A small network was trained on invented records. Each row is its activation on one of them, seen along a few directions.
Records have a field called E. Each example row is followed by its value.
Records without E are marked none.
The largest differences between rows may come from other fields.
In the rows, 128 means zero.
[146 117 116 159 136 103  95 144 101  95 129 104 110 107 175 103  92 133
 141 105 103 112 110 125  98 135 124 150 135 139 160 114] | e2
[146 139 110 157 144  99 117 109  92 146 120 169 126  62 176 140 160 113
 118 142 166 131 126 139 133  71 112 151 113 125 156 113] | e5
[155 164  88 132 145 129  79 106 124 135 164 157 102 133 104  61 159 125
 109 105  96 131 159 118 150  85 123 162 143 125 105 162] | e8
[141 168  94  94 156 131  99  90 117 119 110 130 139 134 197  85 129 167
 140 108 131 151 124 126 143  66 141 126 106 150 157 177] | e1
[ 91 118 132 131 145 146 177 127 186 224 147 141 122 146  71 172 147  86
 135  92 134 110 134 148 212 140 101 135 186 135 118  99] | e5
[ 76 170 171 112 109 159 175 162 196 178 157  82 139 128  46 190 192  54
 151 100 141 118 170 130 159 174 131  85 166 144  66 140] | e4
[112 181 160 129 118 161 178 153 182 184 130 103 114 134  57 164 187 126
 157 126 125 109 130 170 128 159 165  71 159 152 113 124] | e4
[ 99 119 138  82 162 128 122 131 127 122 141 116  62 126 137 120  82 143
  94 115 143 131 159 146 110 137 131 107 116 171 120 110] | e7
[ 75 125 158 100 164 149 153 151 138 166 128 108 100 126  97 152 118 101
  78 137 146 104 195 152 121 153 115 110 134 142 103 113] | e7
[ 89 148 164  92 137 123 142 140 148 140 122  99 119 136 107 118 138 114
 154 124 153 166 122 141 130 113 153  92 148 163 139 148] | e4
[152 113 104 136 126 133 165 124 136  65 110 129 155 111 142  75 113 163
 117  87 126 193  93 112 110  82 121 165 105 108 141 126] | e6
[140 158 115 115 125 144 117  98 121 137  78 134 123 115  80 189 115 114
 134 154 142 106 141  89 113 179 147 109 125 104 147 124] | e3
[146 128 146 141 133 122 105 135 116 141 129 130 147 137 137 157 108 165
 103 145 107 125 109 123 157  93 124 114 129 149 102 171] | none
[102 146 132 124 123 155 169 141 141  89 126 111 124 118 128 108 140 153
 119 120 135 148  97  94 159 119 135 137 150 100 155 118] | e6
[159 145 151 124 138 114 137 118 117 128 115 119 162 134 119 173 129 158
 118 146 106 111 108 155 131 133 119 113 157 126  94 150] | none
[ 83 123 159  97 118 119 153 135 137 158 120 121 154 153  72 171 169 106
 135 143 115 109 177 132 132 196 118  56 116 121 146  72] | e3
[ 70 189 138 133 157 168 153 123 157 145  92 114 155 123 140 158 159 140
 131 103 122  92 148 116 165 170 168  91 188 146 147 112] | e1
[110 149 152 105 134 144 133 154 178 148 114 123  73 113  79 167 137 146
 109  97 117 100 153 171 110 162 111 108 140 154 109  99] | e7
[103 136  97 122 123 146 137 133 149 128 177 128 131 130  84 169 129 129
 132 112 124 138 113 128 159 138 114  89 176 122  99 146] | none
[136 152 124 118 170 129 108  46 146 114  81  76 128 128 170 139  84 133
 163 157 115 132  89 109  81 114 116 145  86 140 147 172] | e1
[151 118 139 135 109 142  98  91 108  99 135 130 111  87 149 147  98 139
 141 107 169  86 130 125 137  56 132 129  89 148 144 116] | e7
[104 126 123 148 168 130 158 104 123 124 131 115 170  97 122 152 141 109
 133 114 124 176 151  67  91  59 136 157 115 130 108 132] | e6
[167 151 124  99 141 112  85 111  80 105 126 139 122 115  95  69 135 126
 122 106  82 125 126 120 133 129 182 152 147  88 123 130] | e8
[110 133 160  95 128 120 135 124 143 125 152  93 139 141  88 139 118 129
 162 165 131 116 144 153 109 139 128 108 120 175 152 105] | e3
[ 97 175 179 120 102 127 176 158 170 163 113  87 146 109  80 173 178  79
 147 131 147 138 176 125 157 153 140 107 178 117 107 137] | e4
[122 103 131 101 108  81 116 151 126 160 133 122 104 179 149 164 138 139
 119 141 139 130 115 112 140 120 155 185 157 142 122  87] | e5
[ 96 154 162 106 104 112 158 150 165 170 134 108 148 134  71 218 158 106
 133 136 108  96 180 119 151 211 155  68 132 106 129  61] | e3
[173 157  95 145 151  85 143 132  97 144 120 143 114 119 131 116 125 106
 140 142 178  92 125 108 134 119 104 142 150 120 134 110] | e5
[153 111 109 160 138 106 138 131 124 132 136 139 110 146 163 127 126  91
 125 124 133 107 146 108 114 109 125 160 161  87 163 136] | e2
[204  84  75 186 137  99  75 120  69  44 117 166 121 127 206  34  52 164
 143  90 128 171 100 111  85  55 112 196  60 164 159 167] | e2
[162 122 134 124 118 120  87  92 120  92 119 151 117 135 142  51 139 136
 110  89  91 126 116 122 121 100 148 176 185 108 183 131] | e8
[110 138 145 176 133 101 113  95  91 116 175 116 117 112 116 116 184  93
  82 152 104 156 131 145 173 104 165 170 126 142 137 112] | e8
[127 157 121 123 147 152 198 142 147 140 138  99 136 113 100 127 157 110
 115 162 122 108 141  99 174 135 142 131 156 106 111 104] | e6
[167 105 120 120 109 124 138 114 143 112 133 129 140 144 133 164 135 114
 108 116 119 114 125 130 161 127 138 109 186 103 147 125] | none
[181 107 109 166 118 111  65 144  79  63 122 131  97 111 185  63  76 149
 152 120 116 129 102 105 116  80 108 174  97 149 173 153] | e2
[154 133 103 140 160 136 134  82 137 143 111 128 175 113 188  83  83 201
 134 119 120 164 110  79  71 134 146 180 103 140 131 172] | e1

Which value of E does each new row have?
[ 87 151 130 104 138  83 145 166 101 144 129 122 131 154 102 128 146 126
  99 142 165 143 137 138 115 113  77 161 126 119 156 132] | e5
[103 139 123 118 144 112 201 118 156 152 122  88 148 144 148  87 154 135
 122 164 144  66 146 128 124 133 123 123 107  93  99 172] | e1
[ 93 126 143 120 139  85 118 133 117 119 139 124 144 151 129  98 110 159
 117 136 139 128 114 142 108  95 111 109 146  88 119 167] | none
[135  98 134  90 128 135 160 134 162 121 112 119 138 129 117 142 156 107
 117 108  92 120 117  93 173 136 166 127 134  71 143 107] | e6
[163 107 137 153 157 116  89 105 120  92 131 154 153 114 182 140 111 146
  93 142 136 144  83 142 149 122 114 124 115 133 105 159] | none
[130 139 148 135 110 128 118 139  99 128 125 137  99 132  87  93 140 138
 108 118  68 142 136 116 191  98 166 127 109  88 128 113] | e8
[143 165 157 137  95 168 138 136 175 137 128 112 105 146 100 145 176 123
 144  94 133 124 143 152 156 137 136  83 112 149 111 143] | e4
[139 104  86 160 126 124  62 129  78 103 104 137 108 176 194  74  81 144
 149 147 135 150 105 140 104  52 111 160  88 103 125 138] | e2
[ 55 165 182 161  94 156 123 110  85 105 132 113 123 114  82 128 161 100
 109 104 111 115  94 102 114  89 149 126 151 136 160 112] | e8
[128 156 122  95  85 141 141 123  90 158 127 189 132 123 177 114 130 132
 156 146 153  99 115 123 124 131 131 141 154 134  91  92] | e5
[147  88 138 134 122 113 154 142 139 148 127 172 155 131 130 143 119 120
  96 126 103 155 123 102  85  96 137 109 148 155 129 129] | none
[117 124  99 104 130 139 129 163 166 146 150 123 119 115  96 122 141 138
 149 121  62 129 122 104 180 118 144 109  88 117  98 143] | e6
[128 151 108 117 142 163 174 149 167 129 144 108 114 119  89 118 163 160
 139 132  93 117 100 137 137 127 134 117 140 129 125 115] | e6
[ 98 171 190 137  96 177 125  96 102  94 133 156 131 114 107  67 125  92
 131 125  85  87 110 102 124 154 124 128 154 156 135 105] | e8
[132 122 160 122 148 110 114  77  78 104 137 115 107 188  90  95 121 103
 115 151  94 153  96 115 126 159 136 148  78 105 131 124] | e8
[ 91 115 108 107 123 130 123 129  79 100 114 112 138 109 125 144 123 132
 128 126 118 177 127 140 135 113  96  98 166 155 135 170] | none
[167 127  99 173 143 125 101 159  92 108 134 142 108 132 159  95  97  99
 133 147 140 116 135  92 142  96 115 166 119 134 153 154] | e2
[ 80 182 162 121 101 143 165 156 191 169 131 109 113 130  62 162 185 120
 157 101 137 136 128 152 131 145 146  75 165 139 115 138] | e4
